These are the activations of a small neural network, seen along a few directions. Each row is one input.
Each table varies a few parts of the input and shows all the possible inputs, shuffled.
A made-up example of a description, with smaller parts first: line(4) and (point or ring(9) or (values(3) and ring(5))).
Shared parts are said once, and a part with two or three values counts as separate values.
In the rows, 128 means zero.

Other details of the inputs vary at random and push rows far along two fixed directions, the same in every table; ignore that.

Table:
x1: [151 169 112  71 165  84 124 132 164 106 171]
x2: [148 170 122  81 173  69 128 144 165 100 164]
x3: [176 163  88  88 153  85 105 146 163 102 172]
x4: [129 193 191 151 103 162 154 110 125  63 126]
x5: [127 195 191 156  96 173 134 134 121  64 129]
x6: [ 99  71 155 134  76 183 146  91  97 157  67]
x7: [158 191 171 149  76 178 143 102 135  73 124]
x8: [111  47  93  81 168  69 114 133 124 185 102]
x9: [161 170  96  78 165  72 130 129 158 101 168]
x10: [154 179 183 164  86 181 127 129 131  60 133]
x11: [146 185 188 153  80 176 135 130 142  67 129]
x12: [156 170  96  83 180  70 123 131 148 100 168]
x13: [131  46  75  90 149  91  93 143 126 184 108]
x14: [169 159 112  97 173  85  94 165 162  94 172]
x15: [ 63  69 148 200  88 186 162 106 119 188  84]
x16: [ 71  71 133 197  77 191 166  97 112 186  87]
x17: [ 90  74 167 163  91 170 136 118  77 152  53]
x18: [112  57  78  93 163  89  93 147 104 179 110]
x19: [113 186 101 161 162  97 142 138 164 139 217]
x20: [125  64 151 168  72 192 120 114  89 140  67]
x21: [111  49  78  82 181  69 109 130 112 185 105]
x22: [179 168  95  92 168  96 110 153 134 100 167]
x23: [ 84  67 178 153 102 165 141 109  88 151  54]
x24: [ 94  53  58 135 151 100 136 123 138 215 129]
x25: [ 97  66 157 144  80 170 149  97  93 153  60]
x26: [143 192 171 135  78 181 159  93 133  73 131]
x27: [149 184 182 154  76 177 135 124 139  67 130]
x28: [159 179  94  95 172  75 120 145 140 101 163]
x29: [ 83  58  63 159 141 104 134 121 115 226 151]
x30: [166 169 117  92 178  90 107 167 142  99 166]
x31: [105  57  97  98 178  74 104 154 109 184  93]
x32: [104  66 176 153  78 180 128 110 102 158  53]
x33: [116 185  97 161 156  98 143 134 160 138 218]
x34: [168 168 110  92 176  89 106 162 139  98 169]
x35: [139 195 169 156  85 180 137 119 113  64 131]
x36: [136 201 174 157  92 169 152 119 115  67 123]
x37: [ 84  54  73 140 160  98 133 129 142 215 127]
x38: [149 191 187 149  83 173 140 112 139  71 126]
x39: [ 78  61  71 162 141 109 135 122 116 223 149]
x40: [149 169 119  70 169  84 124 138 168 107 169]
x41: [159 181 171 161  82 185 131 124 129  60 135]
x42: [173 169  99  91 169  96 110 157 136 101 169]
x43: [ 88  70 168 163  84 182 122 121  76 148  62]
x44: [132  51  77  83 158  84  97 131 127 190 103]
Description of these inputs: line(4) and (values(2) or ring(9)).
The inputs of x14 and x41 match in every part but the line(4) part. If x23 is changed in the same way as x14 into x41, which row does it become?
Answer: x21
Change only the line(4) part in x38. List by row number the other rows that result.
Answer: x7, x32, x44
Change only the values(2) part in x15. List by row number the other rows that result.
Answer: x19
Change only the ring(9) part in x1. List by row number the other rows that result.
Answer: x4, x8, x10, x17, x27, x34, x38, x43
